A small network was shown many inputs. Here are its activations along a few directions, one row for each input.
In each table, some parts of the input vary, and every possible input appears once, in random order.
A made-up example of a description, with smaller parts first: one of 5 places around a ring, together with either a single point or (one of 2 separate values, together with one of 4 places along a line) or one of 11 places around a ring.
Shared parts are said once, and a part with two or three values counts as separate values.

Other details of the inputs shift rows strongly along two fixed directions, in all tables alike. That doesn't count.

Table:
R1: [ -3   9 -20   0 -11  -5  23   1   3   6  10 -33  11]
R2: [  2 -31 -15 -23  -5 -24  18  14 -10  23 -22 -45  16]
R3: [-9 18 -3  4  5  0 -2 -6 11 -2 16  7  3]
R4: [ -8  21   0   1   3   5   6 -12  11  -5  15   3   5]
R5: [-2 22 -9 11 -1  8 -2 -2  5 -6 19  5  2]
R6: [ -3 -30 -20   0 -18 -22  14  18  -4  13 -22 -42  -6]
R7: [  0  13  -1  -7  10  15  -1 -15   6  -8  16  -2  14]
R8: [ 3  4 -3  7 -6 -2  3  5 -7  1  0  4 -3]
R9: [ 1 -5  3 -8 11  3 -3 -4 -3  2  5 -2  3]
R10: [  8 -20  30  -2   2  -6   2   4 -16   6 -16  29 -26]
R11: [ 14 -36  28  -3   8  14 -19   2 -10  -6 -24  25 -25]
R12: [ -1  17  -7  -3  11   9 -12  -7   5  -7  10   4  16]
R13: [  9 -18  32  -1  -1  -5  -2   3 -14   1 -17  33 -21]
R14: [-12  14  -9  13  -1   4 -18  -4  20 -11   4   3   2]
R15: [ 1 22 -6 10 -8  6 -6  3  2 -9  8  8  8]
Description of these inputs: one of 3 separate values, together with either a single point or one of 4 places along a line.
- The inputs of R7 and R4 match in every part but the choice among 3 separate values. If R2 is changed in the same way as R7 into R4, which row does it become? => R13
- Change only the choice among 3 separate values in R10. List by row number the other rows that result. => R8, R12
- Change only the place on the line of 4 in R5. List by row number the other rows that result. => R1, R8, R15

Table:
R16: [-10  -1  -8 -18  10 -19   6  -5   6  20  -4 -23  21]
R17: [ -2  -4  27   8  -2  -7 -12   5  -7  -3 -10  45 -28]
R18: [ -6 -33  -3  -7 -16 -37  36  17  -6  31 -25 -32 -23]
R19: [ -6  27  -6  12 -11  -5 -17   7   3 -10  10  19  11]
R20: [-18  -6 -43  10 -15 -10 -12  11  24  -1 -12 -46  12]
R21: [  5  12  14  12  28  43 -51 -20  20 -33   7  42   4]
R22: [-21  56 -17   2  21  18 -11 -27  33 -15  44   7  30]
R23: [ 22 -47  29   4 -21  -4  20  18 -36  10 -23  12 -42]
R24: [ 17  -6  33 -12  15   9 -13  -5 -14  -2 -11  40  -4]
R25: [ -8  -2 -11   7 -16  -9  22   7   4   4   6 -22 -10]
R26: [  8   5  23  -1  19  24   1 -20   2 -10  15  22 -13]
R27: [ 22 -12  33  -5  10  25  -1 -10 -25 -11   3  28 -17]
R28: [-11  44 -51  -7   2   2   1  -8  16  -4  29 -49  62]
R29: [  7 -32 -21  -5 -24 -30  30  30 -21  23 -28 -44  -1]
- The inputs of R21 and R20 match in every part but one. If R22 is changed in the same way as R21 into R20, which row does it become? => R18
- Describe the family of inputs behind these rows. => one of 2 separate values, together with either a single point or one of 6 places around a ring
- Change only the choice among 2 separate values in R26. List by row number the other rows that result. => R25
